Each row below holds a small network's activations on one input, seen along a few directions.
In each table, some parts of the input vary, and every possible input appears once, in random order.
Descriptions start from the smaller parts, as in this example, which fits no table here: one of 3 separate values, together with either a single point or one of 9 places along a line or (one of 4 places along a line, together with one of 5 places around a ring).
Shared parts are said once, and a part with two or three values counts as separate values.

Other details of the inputs vary at random and push rows far along two fixed directions, the same in every table; ignore that.

Table:
x1: [  1  17 -27  -3  22  16  -7   4  -8  52 -15   6  14]
x2: [ 15 -10  26   9  -4  18 -11 -17 -29  22 -32  11   2]
x3: [-40  -6   3 -11 -27 -32  36  15  44 -64  35 -28  -5]
x4: [-18  27 -37 -32  26 -20  -1  27   9  25  29 -10  13]
x5: [-48   0  -7 -11 -30 -15  17  35  38 -69  39 -27  -7]
x6: [ 11 -13   3  12  -7  -3   3 -12  -3 -16  -4   9 -10]
x7: [ 26   2 -18  -7  31  -9  -7 -14 -15  41  -3  16   3]
x8: [ 10  10  -8 -31  23 -17   0   0  12  16  22 -19   1]
x9: [  9  10 -14 -29  27 -27   2   3   5   8  22  -9  -2]
x10: [-47   6   1 -19 -33  -8  15  36  42 -64  46 -40  -3]
x11: [  4 -24  30  40 -38  35  -8 -15  -7 -45 -26   9 -13]
x12: [ -4 -13  11   7 -12  -5   4  -6  -6  -7  -7  10  -1]
x13: [  5   4   7  -7   7   7 -11  -1   1  -4   1  -8  -1]
x14: [ -3  14 -28 -12  24 -16   7   3  17   5  16  -5   6]
x15: [-15 -21  19  42 -39  36   1   3 -17 -46 -33  17 -13]
x16: [ -8  11 -14 -21  11 -21   8  -1  21  30  16 -14  11]
x17: [ 18  12 -20   0  30  10  -8 -13  -4  44 -11   6  11]
x18: [ -8  11 -15 -19  15 -18  15  -2  21  29  13 -15  13]
x19: [ -2  18 -16 -25  20 -11  -3   6  18  11  29 -17   8]
x20: [ 17 -11   6  24   2  19 -16 -14 -25   3 -25  26  -4]
x21: [ 12 -12   9  11 -10   7   1 -15   4  -8  -4  -1  -8]
x22: [ 11   7  21  11  -8 -16  13  18  -6  -1  -6  14  -1]
x23: [-44   5   5 -21 -30  -7  12  37  38 -65  37 -42  -4]
x24: [  9  27   3 -14  14 -31  14  23  15  34  17 -10  10]
x25: [-12 -22  29  36 -45  44  -9   2 -14 -38 -28   9 -11]
x26: [-17 -26  41  11 -53   4  16   2  27 -95  25 -26 -25]
x27: [ 27   5 -17  -3  30   3  -2 -20  -6  50  -9   5   6]
x28: [ 11  16 -20 -22  36 -21  -4  -6 -17  63   1  12  16]
x29: [ 13  -8  11   9   2  12  -8 -18 -18  38 -23  14   7]
x30: [-47   5  -3 -21 -25 -19  15  40  33 -73  39 -35  -6]
x31: [ 23 -17  26  31  -6  32 -22 -17 -43 -12 -43  30 -11]
x32: [ -4 -30  34  37 -43  15   5 -14 -16 -40 -31  19 -13]
x33: [ -2  16 -19 -20  23 -19  -2   7   9   5  25  -5   5]
x34: [ 19 -24  23  49 -21  36 -16 -23 -35 -19 -47  35 -12]
x35: [ 27   3 -12  -8  28   0 -10 -17  -9  50  -3   6   5]
x36: [-20  21 -30 -20   9  -6   0  19  21  20  18 -16  11]
x37: [ 26   4 -22  -2  33  -7   1 -16 -13  41  -9  15   4]
x38: [  0  -4  -3  26  -8  26 -13   0 -27  11 -33  26  -2]
x39: [ 27 -14  14  17   2  12 -10 -19 -32   6 -20  24 -10]
x40: [ 21 -25  32  44 -23  47 -21 -24 -30 -12 -44  27 -10]
x41: [  5  18 -15 -29  30 -18  -2  -4   0  59  12  -7  17]
x42: [ -6  12 -11 -31  20 -31   6   8   4  18  16 -10   9]
Description of these inputs: one of 2 separate values, together with either a single point or (one of 4 places along a line, together with one of 5 places along a line).
Changing only the choice among 2 separate values turns x25 into x5. The same change can be made to x16. Which row results?
Answer: x32
Changing only the choice among 2 separate values turns x22 into x24. The same change can be made to x7. Which row results?
Answer: x35
Which other rows does x6 become when the place on the line of 5 takes its other values? List them by row number.
Answer: x7, x9, x37, x39

Table:
x43: [ 10 -14  19  43 -22  34 -11   0 -47   7 -52  40  -6]
x44: [-29 -19  12  18 -41  18   1   6  15 -72   4  -8 -14]
x45: [ 44 -31  53  44 -17  25  -8 -45 -44  21 -54  37  -8]
x46: [ 19  30 -48 -41  64 -28  -7   2   8  45  28  -7  12]
x47: [-28 -21  15  19 -42  30   2  -2   9 -52  -8 -12  -9]
x48: [ 16  19 -17 -43  41 -45  17 -12  21  66  26 -19  16]
x49: [ 15 -24   8  39 -12  47 -25 -20 -47  -1 -48  38 -11]
x50: [ 18  12 -12  16  23  29 -16  -7 -45  95 -55  33  21]
x51: [-12   6 -10 -18  -1 -11   9   5  40 -29  39 -30  -2]
x52: [ -8  -4  14 -22 -12 -47  28   2  43 -43  45 -30  -7]
x53: [-29   8 -24 -19   3 -17   6  18  23 -41  31 -17  -2]
x54: [ -3 -26  23  21 -36  16   3  -3   9 -80   8  -7 -25]
x55: [ 26  18 -24 -43  51 -55  10  -8   8  61  32  -3  11]
x56: [-30 -10  23  23 -44   4  15  26   2 -73  -6   2 -13]
x57: [ 33 -24  26  44 -12  58 -22 -37 -39  13 -57  24 -10]
x58: [-38  21  13 -34 -16  -5  -2  47  17 -15  28 -36   8]
x59: [-36 -10  27  26 -54  12  15  23  14 -58  -3  -7  -5]
x60: [ 57   5 -16  16  47  32 -37 -35 -48  85 -46  39   7]
x61: [-37  15 -11 -11 -16 -21  18  35  33 -28  28 -19   5]
x62: [ 19  21 -21 -44  50 -62  15  -3  13  39  35  -8  10]
x63: [-10  29 -53 -36  45 -14  -9   8  16  61  24 -10  23]
Describe the family of inputs behind these rows.
Answer: either a single point or (one of 4 places along a line, together with one of 5 places along a line)
Which other rows does x43 become when the place on the line of 4 takes its other values? List them by row number.
Answer: x49, x54, x55
